A small network was shown many inputs. Here are its activations along a few directions, one row for each input.
Each table varies a few parts of the input and shows all the possible inputs, shuffled.
Descriptions start from the smaller parts, as in this example, which fits no table here: one of 3 separate values, together with either a single point or one of 9 places along a line or (one of 4 places along a line, together with one of 5 places around a ring).
Shared parts are said once, and a part with two or three values counts as separate values.
(in the rows, 128 means zero)

Other details of the inputs shift rows strongly along two fixed directions, in all tables alike. That doesn't count.
To show where, the next rows are all for the same input, with only those details redrawn:
[134  81 134  78  75 179 148 155 133 137 116 110]
[133 132 107 163 151 108 140 123 152 102 129 130]
[134  97 128 104 101 156 158 152 157 120 124 105]
[133  89 130  91  85 167 132 141 113 139 113 130]
[130 134 104 162 146 108  98  99  96 121 116 171]
[133 125 111 149 139 118 137 124 143 109 126 131]
[133  95 125 101  89 159 108 126  89 147 107 152]
[134 135 106 168 163 100 180 140 207  77 140  95]

A family of inputs:
row 1: [133 106 134  90  93 151  90 113  73 139 105 175]
row 2: [121 111 130 141 143 147 130 128 140 132 129 113]
row 3: [120 108 121 147 144 127  64  95  60 159 124 177]
row 4: [135  95 129 107 103 146  88 118  63 152 115 172]
row 5: [116 145 127 127 123 118  60  91  34 161 130 188]
row 6: [134  98 159  91 116 146 163 162 165  95 138  96]
row 7: [136 108 160  51  70 146 147 157 102 154 115 118]
row 8: [121 132 133 128 128 124 135 138 135 145 148 107]
row 9: [124 144  83 205 196  87 135 108 192 109 147 119]
row 10: [130 167 121 137 136  83 109 104  84 132 109 167]
row 11: [127 150 111 156 151  95 143 125 155 136 153 116]
row 12: [119  97 124 124 121 170 148 144 175 143 125  92]
row 13: [129  92 120 109 110 160 167 148 183 132 136  88]
row 14: [115 109 137  83  74 190 128 149 123 187 119 104]
row 15: [123 169 132 163 157 104 167 146 171  97 141  93]
row 16: [126 133 130 134 129 128  61  87  46 138  96 205]
row 17: [130 190 110 172 168  65 153 118 174  80 146 127]
row 18: [124 171 142 140 147  95  92 103  55 136 102 172]
row 19: [175 141 153  82  89 138 126 153 180  99 139  61]
row 20: [119 126 115 144 133 138  74  84  68 146 110 185]
row 21: [137  83 148  60  77 165 142 146 111 140  99 123]
row 22: [121 163 144 122 121 122  65  99  32 146 108 193]
row 23: [132  84 171  54  77 193 150 164 127 125 114 103]
row 24: [179 126 139 116 124 125  97 125 164  82 129  90]
row 25: [120 131 111 174 161 123 136 114 160 122 128 123]
row 26: [123 180 128 157 154  84 118 104  97 124 106 158]
row 27: [124 153 110 133 107 117  69  96  39 163 111 192]
row 28: [130 123 107 146 128 122  76  95  62 143 108 188]
row 29: [126 113 127 101 103 150 150 158 160 162 150  89]
row 30: [125 147 111 181 162 107 106 101 109 113 112 163]
row 31: [123 134 116 170 176  97 108 101 124 104 145 149]
row 32: [121  87 139 107 118 181 149 158 167 145 130  81]
row 33: [132 125 112 155 162 103 149 121 172  97 153 120]
row 34: [113 152 123 145 132 128  56  90  34 182 115 183]
row 35: [127 117 141 136 142 141 176 159 184  91 133  81]
row 36: [123 115 137 128 143 145 172 146 190  94 143  83]
row 37: [128 126 131  95 100 138 146 141 137 138 147 113]
row 38: [122  97 124 138 144 141 113 132 138 145 140 116]
row 39: [123 143 109 134 120 125 129 122 133 152 137 125]
row 40: [140 124 132 132 148 106 148 134 161  91 141 127]
row 41: [121 189 110 194 171  81 141 116 150 103 131 131]
row 42: [128 159 122 186 193  74 144 107 154  85 113 139]
row 43: [139 149 118 179 197  54 156 116 171  75 135 129]
row 44: [131 167 111 165 150  79 109 111  98 127 137 161]
row 45: [132 112 150 121 145 109 129 131 115 111 118 134]
row 46: [126 157 144 115 113 128 147 138 138 116 123 124]
row 47: [126 133 154  87  96 134  86 124  53 148 122 168]
row 48: [115 182 103 196 176  86 136 105 161 122 139 126]
row 49: [117 158 124 139 131 126 152 127 159 121 138 112]
row 50: [125 115 128 144 138 121  71 105  52 138 116 181]
row 51: [123  95 132  62  56 192 147 163 143 184 133  88]
row 52: [114 150 125 152 149 130 138 139 159 144 143  97]
row 53: [129 120 166  73  97 134 159 163 125 130 123  99]
row 54: [131 119 154 121 149 125 183 156 180  87 121  83]
row 55: [124 162 107 150 144 100 166 128 186 105 154 102]
row 56: [129  74 126  96 102 170 116 140 124 170 132 122]
row 57: [118 134 144 102 109 153 157 148 150 127 138  93]
row 58: [125 115 152  84  84 154 130 155  97 148 129 117]
row 59: [130  71 136  55  61 196 139 144 124 150 122 115]
row 60: [134  78 130  98 106 160 144 145 148 148 138 107]
row 61: [116 170 107 198 195  74 132 122 175 120 163 107]
row 62: [135 146 141 107 115 111 142 139 131 117 140 130]
What is each input in this table made of?
> one of 2 separate values, together with either a single point or (one of 5 places around a ring, together with one of 6 places along a line)
The inputs of row 28 and row 27 match in every part but the choice among 2 separate values. If row 45 is changed in the same way as row 28 into row 27, which row does it become?
> row 53
The inputs of row 62 and row 40 match in every part but the choice among 2 separate values. If row 11 is changed in the same way as row 62 into row 40, which row does it become?
> row 60
Change only the choice among 2 separate values in row 29. List by row number the other rows that result.
> row 56
Change only the choice among 2 separate values in row 17. List by row number the other rows that result.
> row 1

A family of inputs:
row 63: [126  74 142  89  88 179  88 121  54 175  86 166]
row 64: [121 137 108 169 157 113 160 143 200 108 161  96]
row 65: [156 102 192  47  86 155 151 165 137  96 129  94]
row 66: [142 120 106 161 159 102 158 130 202  99 142  90]
row 67: [138  73 132  71  78 187 151 150 167 142 129  85]
row 68: [123 127 109 181 170 109  97 100  85 126 112 176]
row 69: [115  78 136  87  89 194  88 114  53 172  96 173]
row 70: [112 113 143  80  81 175  83 119  54 200 112 150]
row 71: [126 196 125 139 131  69 124 100  77 117 111 188]
row 72: [108 152 123 168 161 110 169 144 187 115 161  85]
row 73: [133 138 112 161 160 101 159 141 203 115 147  91]
row 74: [130 119 102 169 156 115 158 132 200  91 156  95]
row 75: [123 151 101 168 158 104  79  90 106 150 130 169]
row 76: [135 171 139 132 147  77 184 149 175  63 132 104]
row 77: [111 104 148  72  85 186 164 163 151 162 140  78]
row 78: [144 205 132 154 129  98  75 101  81 113 110 155]
row 79: [134 184 129 141 133  69 117 105  76 113 120 177]
row 80: [119 134 112 175 170 114  92  86  98 130 108 176]
row 81: [115 159 112 173 163  97  93 106  82 153 135 156]
row 82: [147 164 146 136 153  72  84  97  77  94 123 175]
row 83: [117 119 120 175 169 123 174 139 192  87 139 103]
row 84: [132  85 135  77  79 181 158 175 156 155 139  85]
row 85: [117 160 117 169 162  92  91  99  91 157 126 154]
row 86: [122 142 105 160 161 115 161 135 204 111 158  96]
row 87: [135 113 171  52  77 144  88 136  31 133  85 169]
row 88: [133  71 128  72  79 192 153 151 163 139 135  88]
row 89: [142  66 130  77  78 183 156 165 154 139 133  84]
What is each input in this table made of?
> either a single point or one of 6 places along a line or (one of 4 places along a line, together with one of 5 places around a ring)
Change only the place on the ring of 5 in row 75. List by row number the other rows that result.
> row 64, row 73, row 84, row 86
